Here are a small network's activations along a few directions, averaged over the inputs that share one value of a field.
Values that are neighbours, or in one group, have similar rows; names and order tell nothing.
Random noise pushes rows far along 17 fixed directions. That doesn't count. These rows show it; they differ only by the noise:
[ 109 -145 -104   75  -98   66 -117  103  100   78   14   -1 -138  108
 -233 -296  312   -5 -271   -9 -116   25 -104   24  196  239 -223  -96
  552]
[-328  733   82   52 -470   25 -597 -341  268 -118   17 -190 -181  -98
  273 -404 -245   29 -111  170  -34 -211 -202  -46  -51 -105   10 -414
  117]
[-103  167 -137  340 -113  372  156  -35   69 -147   69  121    3    4
   39  320 -270 -135   91  -59 -187 -145  385  -93  -82 -242 -142   96
  -97]
[-328 -449  159  126  383 -195    2  -85 -185  281 -351  340 -350   81
  -95  421   -5 -157 -246 -367 -176  140  268  -30  114  118  372 -317
 -146]
[ 234    6 -128 -167 -382  196  -81  234  275 -152   82   37   52  176
 -265   34  169  239  176  -39 -394  173  -90   90  -13   97 -378  113
 -131]
[-230 -259 -262 -344  180 -359  -36  321  125  -40 -102  211 -151   81
  319  121  -40 -249  245  102  101 -128  -53  196  290 -228   48 -137
 -128]
[ -71  115    6  -73   15  -21 -252    1  -68  105   29 -231   69  111
  149   75 -455 -211  -40  169  240 -173  197  118 -183  342 -242  212
 -135]
[  58  -21 -296  106  296  -82  244  272    0   18  -52  236 -146 -104
  502  437  142 -267  295  249  641  -79  439 -117  373  249 -388  492
 -148]
[ 111  -80  222  -71  -86   26 -111  -67  -83 -225  -89  139  244  321
  156 -193  171  173   38   -4  -25  -58 -228  -47  284 -206  281 -357
   94]
[ -17  120  103  -67 -347 -254  161  256 -177 -111 -434  103  -47  244
   71 -227  346   38 -287  225  109 -467 -306  -99  170 -251  -54 -449
 -496]
[-198  166  -34  -24 -113 -146   77  103  365  119  -84   11 -122  185
   26 -233   12 -263 -221 -101  199 -518  123  244 -207 -177   82  -24
   -6]
[ 158 -434   84  -68 -115 -182   67  -86 -360  -56  251 -189 -359 -232
 -179  358  260  198  -74   49  107  454 -307   45   44  318  129 -209
  126]
[  37   95  163 -306 -138  157  182 -110  101 -333  112 -211  -10   92
   38  601 -400  374   29  -20  -35  -33  214  483 -295 -349   49   56
 -192]
[-147  -20  124  153 -446  344  170  184  401 -456   35  471  101  285
  364  -28  345 -181  -42 -499  344   30  471  368  107 -379   62  -12
  258]
[-197 -299  -13   46 -115  248 -385 -326 -326  -20   18   57   50  480
   -7  186 -203  -33 -343 -346 -365  123    8  -24  279  -85 -105 -512
  200]
[ -61  122   59  152  -40  479   28   43 -193    1 -114  186  206 -284
  129  -42  118 -139   96   10 -176  127  249  -72 -238   54  -74  155
  373]
[ 347  -48   50   75  160 -378  -27 -143  297 -105  297 -246   23  284
  -87  -69 -171  146  293    6  215   -5 -245 -142  167  199  151  151
 -451]
[ 201  140  154 -187  157  115 -249 -186  -22  -11   46 -234  292   37
  311 -179   98  113  247  284  164  101   40   -6  -44  429  -80  299
  328]
[ -26  372   26  109  169 -209 -318 -291  244  493  -53  157 -272   67
   73  161  -66   13   -1  -76  334 -314   69 -245  115  311  207   36
 -198]


Values of V:
v9: [-123 -371  -62  -41  -72   25  -13   81 -234  252   24  127  112  200
  -94  151  195 -328  114 -124 -210  100  225 -127 -109  332    9  106
 -310]
v1: [-311 -185   65 -116 -240  -49 -145   93   22 -327  -48   -6 -432    2
  -80  492 -261  144 -155  366 -210  -97  100  294  325 -275  404 -560
  228]
v8: [-264   -2  427  -18   23  -91 -240   65  391 -187  -21  165  116 -187
  459 -268  237 -125  474   62  291  485  525  150  -64  373  500  241
  158]
v7: [  16 -153  214  125   54  314 -305 -160   12   92 -254  112  257  486
 -120  195  114  166   38  279 -366   12  689 -205  138  513  100   97
  246]
v2: [  32  -59 -393  107 -386   99  258  390   15    0  481  128   57 -282
    8  263    4 -334  371  566  280 -496  112    3 -205 -213  185  149
  302]
v4: [-241  -44   16   46   77 -191  138  -18 -115  185 -179 -198   -3  -17
 -173 -158  -16 -220 -167  143 -230 -131  117  -31 -271  103   77   11
 -222]
v5: [  40  -57   34 -187 -180   51 -130  331 -136  411 -161  160  129  131
 -189 -262  336 -181 -201  121   65 -287  -72   42 -176  237   27  -18
  295]
v3: [-110 -268  -20 -242 -259  -10 -269  329   46  247 -122  241  -27  118
 -212  -20  266  -48  -66   48 -130   21   -1   79  -21  354  -49  -71
   -7]
v6: [  64 -416   -3 -426 -171  246  -76  498  -50  -14  155  131  -47 -284
 -292  660 -143  151  283  334 -128  337  183  357 -209  344   66  192
  245]
V is arranged as a ring.
Q: List every value one step from v1, in the order listed.
A: v9, v5
Q: List every value one step from v8, in the order listed.
A: v7, v4

Values of H:
h4: [ -59  455   78  217  -82  146 -197 -291  196 -162   36 -256 -170   34
  194 -122 -207   75 -281  138  194 -167  169   49   86   46 -229  -37
  331]
h7: [ -63  178 -283 -449  -66  -14   17  221  172  166  -97   40  -31 -154
  101   84  142   35  157   60 -105  -80  -32  186 -171 -111 -327  207
 -126]
h10: [ 113 -225 -213  118  723 -113  143 -150   33  305   30  -62 -207 -271
 -347  244  -90  103  375  220 -631   98  -46 -339   65  145  223  134
  145]
h2: [ -59 -187 -497 -121   26  -74   29  353  247 -170  111   97  -81    2
  117 -460  262 -249  -26 -141  -27   68 -286  175  422 -359 -434  -70
  496]
h1: [  80   47 -235 -274   71   43 -317  203   81   17  -69  267   43 -106
   28  -51  -34  153  175 -153 -262  295 -392   17  320 -156 -288  -80
   89]
h6: [-301 -266  229  158  122   18   58 -345  -19 -319 -131 -187  114  421
  192  -26   -9  -88  -98   -3 -286   62  451    8   30  -69  242 -229
   14]
h11: [ -31  218   33  225 -161  222   60 -366   -2   75  281 -376   -6 -165
 -160 -315   25  -60 -265   33  -74 -216 -102  -38 -414  -87  122  -61
  521]
h3: [-193 -204 -111 -105  -51 -194 -124 -138  125 -264  421 -423   11 -120
  150 -288 -181 -236  277   69  -53  295 -121  159 -164   -9  100    6
  174]
h9: [-232 -226 -127  382 -135  144 -100   41 -142   34 -110   23  -21  203
  -64 -104  143 -398  -90  162 -363   -4  322 -288   75  355 -230  -86
   77]
h12: [ 118    5   93   -2   16   85  -25   17   78 -290   60   16  332   72
  133 -149  -60   26  273 -358    0  480  -15  -13  -34   17 -248  271
 -412]
h8: [  -4  -51  164  -76 -306  -21    6  295  -82 -141 -271  299   28  135
  182  -94  389    3 -148  119  333  -91   71   91  260   45   54 -171
   53]
h5: [ -33  195 -287 -179  -45   49  -58 -160    2  246   75 -146  -53  212
  155  220   49   -6   22  504   95 -661   79  -76   79  -48  -88   -1
  206]
H is arranged as a line.
Q: List every value one step from h9, in the order listed.
A: h8, h5
Q: List every value one step from h10, in the order listed.
A: h2, h12
Q: List every value one step from h6, in the order listed.
A: h3
Q: List every value one step from h1, in the order listed.
A: h4
